R: [129 131 134 147 160 120 124 112  60 170 158 164  95 103  76 149 106 172
 126  51  69 186 159  66 154 134 151  73  75 168 117 101 137 155 108 104
 146  88  93 165 129 104 156 143 129 159 132 106 141  88 114 142  51 142
 180  86 169  83 113]
X: [ 80 143  97  88 118 173 171 146 132 162 177  71  13 117  90 159  45 176
 132 150  95 170 199  74 192 150  32  93  64  82 114 119  67 153 188 100
 107 163 147 152 170  83  13 211 156  79 105  87 132 122  39 111  42 165
 140 115 227 159 173]
D: [126 128 129 124 124 126 126 129 132 123 128 127 130 122 128 130 129 124
 129 131 127 129 127 131 126 125 127 135 131 128 128 127 132 125 127 127
 124 131 131 127 126 126 123 133 128 125 127 123 128 129 131 132 130 125
 128 131 130 136 133]
F: [124 130 129 137 149 123 132 118  85 159 145 150 106 118 106 142 115 161
 126  86  97 151 143  95 143 138 137  88  91 147 119 116 129 146 119 120
 139 102 110 141 130 116 152 122 137 152 128 121 134 102 119 131  87 131
 153  97 142  95 114]
T: [129 133 137 150 163 118 121 109  53 171 161 168  92  98  65 149 102 172
 129  40  61 197 165  57 156 133 156  71  71 173 117  97 139 157 106 100
 148  84  88 174 127 100 153 150 125 160 135 100 144  86 113 144  39 146
 189  84 175  79 113]
B: [132 132 143 161 170 119 109 106  43 176 168 175  89  94  42 146 100 172
 131  15  46 223 172  35 161 122 163  67  65 186 117  83 146 161  99  89
 151  78  76 195 121  97 152 170 117 159 139  92 149  84 110 152  16 156
 207  79 190  72 114]
A: [132 132 143 163 170 118 107 105  42 177 170 176  88  93  39 146 100 171
 132  13  45 227 173  32 162 122 165  67  64 188 117  82 147 159  97  87
 150  79  74 199 119  95 152 173 115 159 140  90 150  83 111 153  13 156
 211  80 192  71 113]
N: [126 131 131 138 152 122 131 116  77 163 149 154 102 114 100 146 111 165
 126  77  90 159 149  89 144 139 141  84  87 151 120 113 131 148 117 118
 141  97 106 145 131 113 154 126 136 155 128 117 134  98 118 135  78 133
 158  94 148  93 113]
V: [108 134 129  51 106 186  83 120 141 142 142  66 149 169 103 164 160 129
 156  88 170  88 151 114 104 159 126 143  51 134 158 147 165  75 155  68
 104 146 113  76  73  93  95 124  86 137 112 154  60 180 159 106 117 131
 129 101 168 132 172]
Q: [131 132 140 158 168 117 113 106  46 175 166 172  90  95  49 147 100 173
 130  23  50 218 170  41 159 125 161  68  66 182 117  87 146 159  99  90
 149  79  81 190 121  97 151 166 119 158 138  95 147  83 111 149  22 152
 202  81 186  73 113]
P: [127 128 130 123 123 125 127 130 132 121 127 126 130 123 128 132 129 123
 128 132 127 129 127 131 128 125 128 135 132 128 129 128 132 125 128 126
 123 131 131 126 127 127 122 134 127 124 127 125 126 129 130 133 130 125
 129 132 130 136 133]
K: [127 127 126 134 136 129 131 124 119 138 132 132 122 131 126 128 126 137
 127 119 125 130 132 122 132 132 129 115 119 130 127 127 124 133 126 129
 132 122 123 130 128 128 137 120 132 135 128 133 131 122 125 125 121 128
 130 120 127 117 120]
perm: [ 51  51  60  66  69  73  75  76  83  86  88  88  93  95 101 103 104 104
 106 106 108 112 113 114 117 120 124 126 129 129 129 131 132 134 134 137
 141 142 142 143 146 147 149 151 154 155 156 158 159 159 160 164 165 168
 169 170 172 180 186] : R
perm: [159 106 117 131 129 101 168 132 172 108 134 129  51 106 186  83 120 141
 142 142  66 149 169 103 164 160 129 156  88 170  88 151 114 104 159 126
 143  51 134 158 147 165  75 155  68 104 146 113  76  73  93  95 124  86
 137 112 154  60 180] : V
perm: [156 197 129 163 150 100 172  71 125 102 127  97 100 129  86 133 146 149
  39 153 139  65  79  71 117  84 144 113 109  61 157 156 189 171 150  92
  88  53 160 121 133 100 113  57 144  84  40 168  98 174 165 137 161 148
 118 173 106 135 175] : T
perm: [ 13  79 188 140 177  97 159 107 117 173 115 143 105 113  80 165 111 163
  82 162 176 173 132 150 100  67 152 150 153 119  32 170 122 171 159 132
  74 170  45  83  87 192  42 132 156 199 147  90  88  93  39 146  64 227
 211 118  95  13  71] : A
perm: [122 123 123 123 124 124 124 124 125 125 125 125 126 126 126 126 126 126
 127 127 127 127 127 127 127 127 127 128 128 128 128 128 128 128 128 129
 129 129 129 129 129 130 130 130 130 131 131 131 131 131 131 131 132 132
 132 133 133 135 136] : D

M: [ 82 182  99 128 127 123 110 104 129 127 136 112 128 126 140 128 148 128
 155 201 121 139 132 145 111 174 154 109 131 136 118 131 137 127 107 188
 138 130 132 162 129 163 122 137 142 124 113 143 120 116 114 142  74]
Y: [142 156 117 124 139 140 175 119 132 117 131 147 103 127 149 125 130 122
  90 126 114 123  89 116 125 144 170 121 130 148  80 135 137 158 121 132
  99 128  99 143 123 164 120 119 132 137 115 117 141 110  98 120 128]
C: [126 146 211 133 125 129 145 131 178 168 128 118  86 134 136  93 116 123
 136 131 123 106 119 159 157 126 138 100 140 128 123 148 135  64 142 133
 125 132 140 114 131 133 124 118 120 128 139 123 110 130 121 131 115]
G: [148 142  89 115 128 144 114 175 121 156 123 120 119 132 117 158 116 147
 143  98 123 149 119 103 125  99 139 130 122 117 128 170 124  80 125 126
 110 132 120 141 140 164 137  90 137 135 130  98 127 131 117 132 121]
L: [173 157 137 117 146  86 118 163 113 123 131 117  89 131 118 131 132 121
 167 222 124 143 123 142 142  86 113  81 143 121 118  89 142 121 156 148
 108 113 120 160 128 115 156 119 155 123 137 112 107 112 123  49 136]
S: [120 145 122 119 143 141 132 123 163 101 140 109 110 119 124 119 131 133
 137  68 152 121 130 109 120 204 134  97 105 124 140 192 133  86 156  97
 124 130 135 131 134 100 152 127 106 117 111 118 113 125 107  95 107]
Z: [122  70 186 126 124 114 122 102 168 161 120 167 152 129 124 143 119 178
 121 139 144 115 129 124 137 147  98  93 121 117 117 137 127 165 179  71
 142 126 149 124 135 157 151  76 126 106 131 124 169 109 119 121 116]
U: [ 14 132 137 128 141 144 110 100 110 145 111 138 140 127 135 130 122  81
 122 197 132 140 132 109 130 135 157 130 125 158 132 159 111  97 167  83
  91 117 120 102 127 145 124 143 129 132 160 106 163 134 126 142  85]
E: [117 121 109 144 131 122 143 137 124 124 179 127 139 122 114 119 152 129
 119  70 106 126 115  71 157 116 121 168 149  93 169 102 178 147 167  98
 142 120 161 117 165  76 124 137 125 121 129 135 124 151 186 124 126]
W: [145 144 107 116 126 163 122 146 140 106 142  69 161 124 125 114 143 157
 123 104 130 118 138 137  80  84 135 116 134 140 124 123 127 133 130 195
 125 132 136 103 124 138 109  87 139 147 115 144 165 115 122 122 126]
H: [158 125 133 128 133  74 159 108 156 123 140 116 113 143 130 111 135 119
 168 135 117 113 126 121 145  74 144 116 101 143 123 127 126 249 143 160
 129 128 123 144 131  81 140 150 144 148 140  91  90 150 132 117 142]
J: [ 86 119 112 126 119 152 135 192 130 147 128 114 149 126 126 126 144 180
 169 150 142  60 142 156 119 171 135 195 118 155 129  99 124 109 138 157
 146 122 142  96 135 125 130 137 138 122 121  67 123 128 145 166 104]
perm: [121 127 120 175 117 170 114 132  80 125 132 125 144 156  98 116 124 117
 137  99 147 103 164 130 123 132 117 128 119 137 130 148 142 158 119 126
 128 121 122 131 149 135 110 115 141 120  89 143 139 123  98  90 140] : G
perm: [ 70  71  76  93  98 102 106 109 114 115 116 117 117 119 119 120 121 121
 121 122 122 124 124 124 124 124 126 126 126 127 129 129 131 135 137 137
 139 142 143 144 147 149 151 152 157 161 165 167 168 169 178 179 186] : Z

Fefe: [164  87 123  82 154 164 115 142  53  87 135 106 156 149  95  96  76]
tisa: [106  91  54 142 203 165 159 124 107 134 171  92 152 103 202  98 166]
Zud: [159  92 203 124 103 202 106  55 171  91 108 142  98 165 134 166 152]
gekir: [ 72  82 139 142 132  68  88  50 138 186  93 226 127  60 126  74 165]
ruta: [180 121 163 110 147 177 174 223 119  56 181  36 125 174 102  73 108]
sil: [181 178  94 126 115 200  97 120  88 133 149 132 146 201 178 157 163]
Ber: [124 106  55 142 152 103 134  92 107 165  91 203 159  98 171 166 202]
perm: [203  92  54 134 159 103 202 165 124  98 142 166 152 171 106  91 107] : tisa
perm: [ 55  91  92  98 103 106 107 124 134 142 152 159 165 166 171 202 203] : Ber
perm: [ 53 115 156 142 164  87 164  76  95 149 135 154 123  87  96 106  82] : Fefe
perm: [202 166 171  98 159 203  91 165 107  92 134 103 152 142  55 106 124] : Ber
perm: [165 203 108  91 134 152 159 142 103 124 202 106  55 171  92  98 166] : Zud

Sigul: [174 111  48 136  99 102 141 109 124 106 118 137 221 169]
dotub: [112 132  69  64 138  94  84  84 128 102 180  85 122 119]
gekeg: [121  85 102 132 119  84  64  69  94 128 180 138  84 112]
perm: [112  84 138 180 128  94  69  64  84 119 132 102  85 121] : gekeg
perm: [169 221 137 118 106 124 109 141 102  99 136  48 111 174] : Sigul
perm: [180  69  84 112 132 119  94  64  84 138  85 102 122 128] : dotub
perm: [119 122  85 180 102 128  84  84  94 138  64  69 132 112] : dotub
perm: [119  84 180 102 122  84 132  69  94 128 112  64 138  85] : dotub
perm: [180 132  94 112  69 119 128 122  84  85 102 138  64  84] : dotub
perm: [138  84 112 121  85 102 132 119  84  64  69  94 128 180] : gekeg

Koge: [152  65 116 111 102  96 118  97 126 132 157 127 164 154 206 116 130 101
  80 131 103 153]
buvi: [ 91 180 101 117 175 137  99 113 135 150 125  92 133  69  95 180 102 143
 150 154 118  80]
Temor: [146 100  62 179 111 151 171 146  95  92 119 145 129 165  81 106 148 110
 117 143 176  78]
pag: [146 100  62 179 111 151 171 146  95  92 119 145 129 165 125  91 130 130
  96 106 100 102]
tovit: [179 114 122 124 104 105  93 110 126 127 151 180 167 158 174 146 107 130
 109  95  75 186]
Boti: [ 85 130 117 173 163 122 149 114 115  96 154 158 193 118 131 144 147  90
 115 180 129 187]
Dekur: [ 97 166 141 164 168 119 163  81  86 122 139 129 156 129 154 187 159  79
 132 118 132 180]
bov: [184 125 166 117  92 142 107 139 141 165 131 123  98  92 122  95 112 159
 115  45 102 110]
nevep: [ 93 168 112 145  97 109 135 136 171 168 120  88 136 193 110 132 125 156
 192 184 139 127]
kob: [180 118 122 118 187 130 144 114 131 173 163 115  96 147  85 129  90 154
 158 193 115 149]
Ter: [127 100 122 111 125 125 103  67 104 105 111 122 126 148 102  94 116 124
 115 130 130  17]
perm: [166 187 129 129  79 141  86 180 168 156 139 119 132 132  97  81 122 154
 159 118 164 163] : Dekur
perm: [118 117 122 180 173 154 147 149 187  96 131 193 129 130 115 114  85 144
  90 163 115 158] : Boti

rik: [128 124 128 131 130 120 135 138 130 118 140 135 122 132 142 114 122 145
 114 105 144 102 123 153 110]
vit: [135 114 114 120 122 144 124 128 122 102 131 140 153 145 110 135 130 105
 132 142 137 128 123 118 130]
vetu: [119 129 124 131 142 106 121 135 126 122 130 151 126 133 139 119 120 136
 125  91 145 113 117 139 109]
Feri: [150 117 141 133 110 150 164 147 129 105 180 106 114 114 155  93 122 179
  73 134 158  72 138 194 107]
Tipok: [166 117 154 118  83 202 166 123 131 130 164  59 119  94 116 138 143 136
  95 232 101 137 163 152 159]
perm: [ 59  83  94  95 101 116 117 118 119 123 130 131 136 137 138 143 152 154
 159 163 164 166 166 202 232] : Tipok
perm: [123 153 110 128 124 128 131 130 120 135 138 130 118 140 135 122 132 142
 114 122 145 114 105 144 102] : rik

ripok: [172 138 188  85 207 116  48  86 101 127  68]
nir: [ 40 144 100 131  82  73  78 160  84 162 149]
sesez: [132  90  69 175 139 200 160 131  89 180  89]
fup: [ 89 131 175  90  89  69 180 199 132 139 160]
zeti: [154 172 160  36 140 135 141 172 139  26  79]
difa: [139 140 172 154  79  36 135 171 160 141  25]
perm: [ 25 139 140 172 154  79  36 135 171 160 141] : difa
perm: [160 139 132 199 180  69  89  90 175 131  89] : fup
perm: [180  89 132  90  69 175 139 200 160 131  89] : sesez
perm: [ 89 180  89 131 160 200 139 175  69  90 132] : sesez
perm: [162 149  40 144 100 131  82  73  78 160  84] : nir

Rulim: [126 131 129 142 128 127 126 128 132 129 122 126]
Vulir: [116 119 131 132  99  76  62  88  40  94 148  42]
Beve: [139 189 202 243 188 110 212  34 142 150 181  71]
Ziku: [148 102 119  75  94  88 119 131 105 143  99  79]
suso: [119 119 142 131  99  88  75  94 105 102 148  79]
Ravak: [130  75  73 138 183  68 115 156 126  61 242 152]
vig: [128 129 142 126 128 125 127 126 122 131 132 129]
Vezot: [148  99 105  88 143 130  94 119 102  79  75 119]
perm: [ 79 148 102 105  94  75  88  99 131 142 119 119] : suso
perm: [105  88 143 130  94 119 102  79  75 119 148  99] : Vezot
perm: [122 125 126 126 127 128 128 129 129 131 132 142] : vig
perm: [ 79  99 143 105 131 119  88  94  75 119 102 148] : Ziku
perm: [ 79 119 119 142 131  99  88  75  94 105 102 148] : suso
perm: [131 129 126 127 126 142 129 122 126 128 128 132] : Rulim
perm: [ 79 148 102 119  75  94  88 119 131 105 143  99] : Ziku

tokaz: [128  32  58 138 151 149 146  56 157]
Famap: [145  83 174 111 161  55  57 219 159]
Beseg: [ 56 127  69 139 152 161 144  91 153]
mivo: [ 57 145 159 219 174 161 112  55  83]
perm: [145 174 159  57 111  83 161 219  55] : Famap
perm: [153  91 144 161 152 139  69 127  56] : Beseg

mul: [122 168 158  90 149 115 118 105 160  63 134  87  92 125 212  31 148 155
 145  88 156 140 100 138 142 112  73  67 140 163 171 174  58 182  56 117
  94  78 133  79 182 115 115 174 171  77 143  99 125 163 202 108 158 143
 129 180  84  84 130 121  96 108 118]
Fovev: [110  59 101 185 191 123 174 122 148 168 108 106 135  95 167 104 178 101
  86  92  76 112  90 117 165  90 119 189  83 191  41 139 219 157  98 145
 138  86  74 106 145 152 110  82 148 161 201  84 145  86  94 140 140 163
 146 172 171 101 132 160 157 129 115]
Pefil: [125 134 121 174 115 145 160 143 112 115 156 168  84 212  56 142 125 100
 108 182 140 105 202 171  96 182  31 129 180 122  79  92 115  87  78  88
 163 148 158 130 133 149 158 118 138 171  73 143 155 118  90  58  94  67
 163  63 174 117 108  76  99 140  84]
perm: [133 143 163 168  94  58  87 145  63 171 174 130  88 149 182 174 108  77
 118 112 156 138 121  96 125 158 115  67 129  84 202 160 117 163 134 182
 115 118  79 142  99 212  92  31  90 158 148 115 105  73 125 100 143 155
  78 108 122 180  56 140 171 140  84] : mul
perm: [ 31  56  58  63  67  73  76  78  79  84  84  87  88  90  92  94  96  99
 100 105 108 108 112 115 115 115 117 118 118 121 122 125 125 129 130 133
 134 138 140 140 142 143 143 145 148 149 155 156 158 158 160 163 163 168
 171 171 174 174 180 182 182 202 212] : Pefil
perm: [ 31  56  58  63  67  73  77  78  79  84  84  87  88  90  92  94  96  99
 100 105 108 108 112 115 115 115 117 118 118 121 122 125 125 129 130 133
 134 138 140 140 142 143 143 145 148 149 155 156 158 158 160 163 163 168
 171 171 174 174 180 182 182 202 212] : mul
perm: [158 125 160 171 174  87 100 108 118 174  31 134 155 180  92  99 168 115
 108 163 171 122 202 143  94 118 143  56 148 115 105 129 130 212 115 121
  77  73  90 145 156 149  58 133  96 138 163 140  84  63 142  67 182  84
  79 140 125 158 112 182 117  78  88] : mul
perm: [ 41  59  74  76  82  83  84  86  86  86  90  90  92  94  95  98 101 101
 101 104 106 106 108 110 110 112 115 117 119 122 123 129 132 135 138 139
 140 140 145 145 145 146 148 148 152 157 157 160 161 163 165 167 168 171
 172 174 178 185 189 191 191 201 219] : Fovev
perm: [115 129 157 160 132 101 171 172 146 163 140 140  94  86 145  84 201 161
 148  82 110 152 145 106  74  86 138 145  98 157 219 139  41 191  83 189
 119  90 165 117  90 112  76  92  86 101 178 104 167  95 135 106 108 168
 148 122 174 123 191 185 101  59 110] : Fovev
perm: [138 182  92 112 108 160  84  87 158  58 202 108 158 149  67 212 180 140
 168 155  84  99 125  63 134 143 115 140 171 121  31 117 163 145 156  77
 148 163  96  56 115  79 130  73  90 133 174  78  94 125 143 182 122 100
  88 142 129 118 174 118 115 171 105] : mul

ridup: [ 86  15  56 147 175  78 187]
Muru: [124 210  46  68  88 112  33]
tamiv: [187 175  78  56 147  14  86]
gatu: [112 210  33 125  88  46  68]
mepog: [187 147  55 175  78  13  86]
perm: [ 13  55  78  86 147 175 187] : mepog
perm: [ 33 112  88  68  46 210 124] : Muru
perm: [187  78 175 147  56  15  86] : ridup
perm: [112  33 124 210  46  68  88] : Muru
perm: [ 86 147 175 187  78  15  56] : ridup
perm: [ 14  86 187 175  78  56 147] : tamiv
perm: [ 86  14 147  56  78 175 187] : tamiv

fidul: [113  87  99 134  81  15  80  20  27 148 186  54 214]
Vagek: [ 54 186  80  27  15  20 148 211 178 118 107  75 133]
noga: [ 54 186  80  27  15  20 148  81 114  99 134 214  87]
perm: [214  54 186 148  27  20  80  15  81 134  99  87 113] : fidul
perm: [ 15 214  20 134 186  80 148  81  27  54 114  87  99] : noga

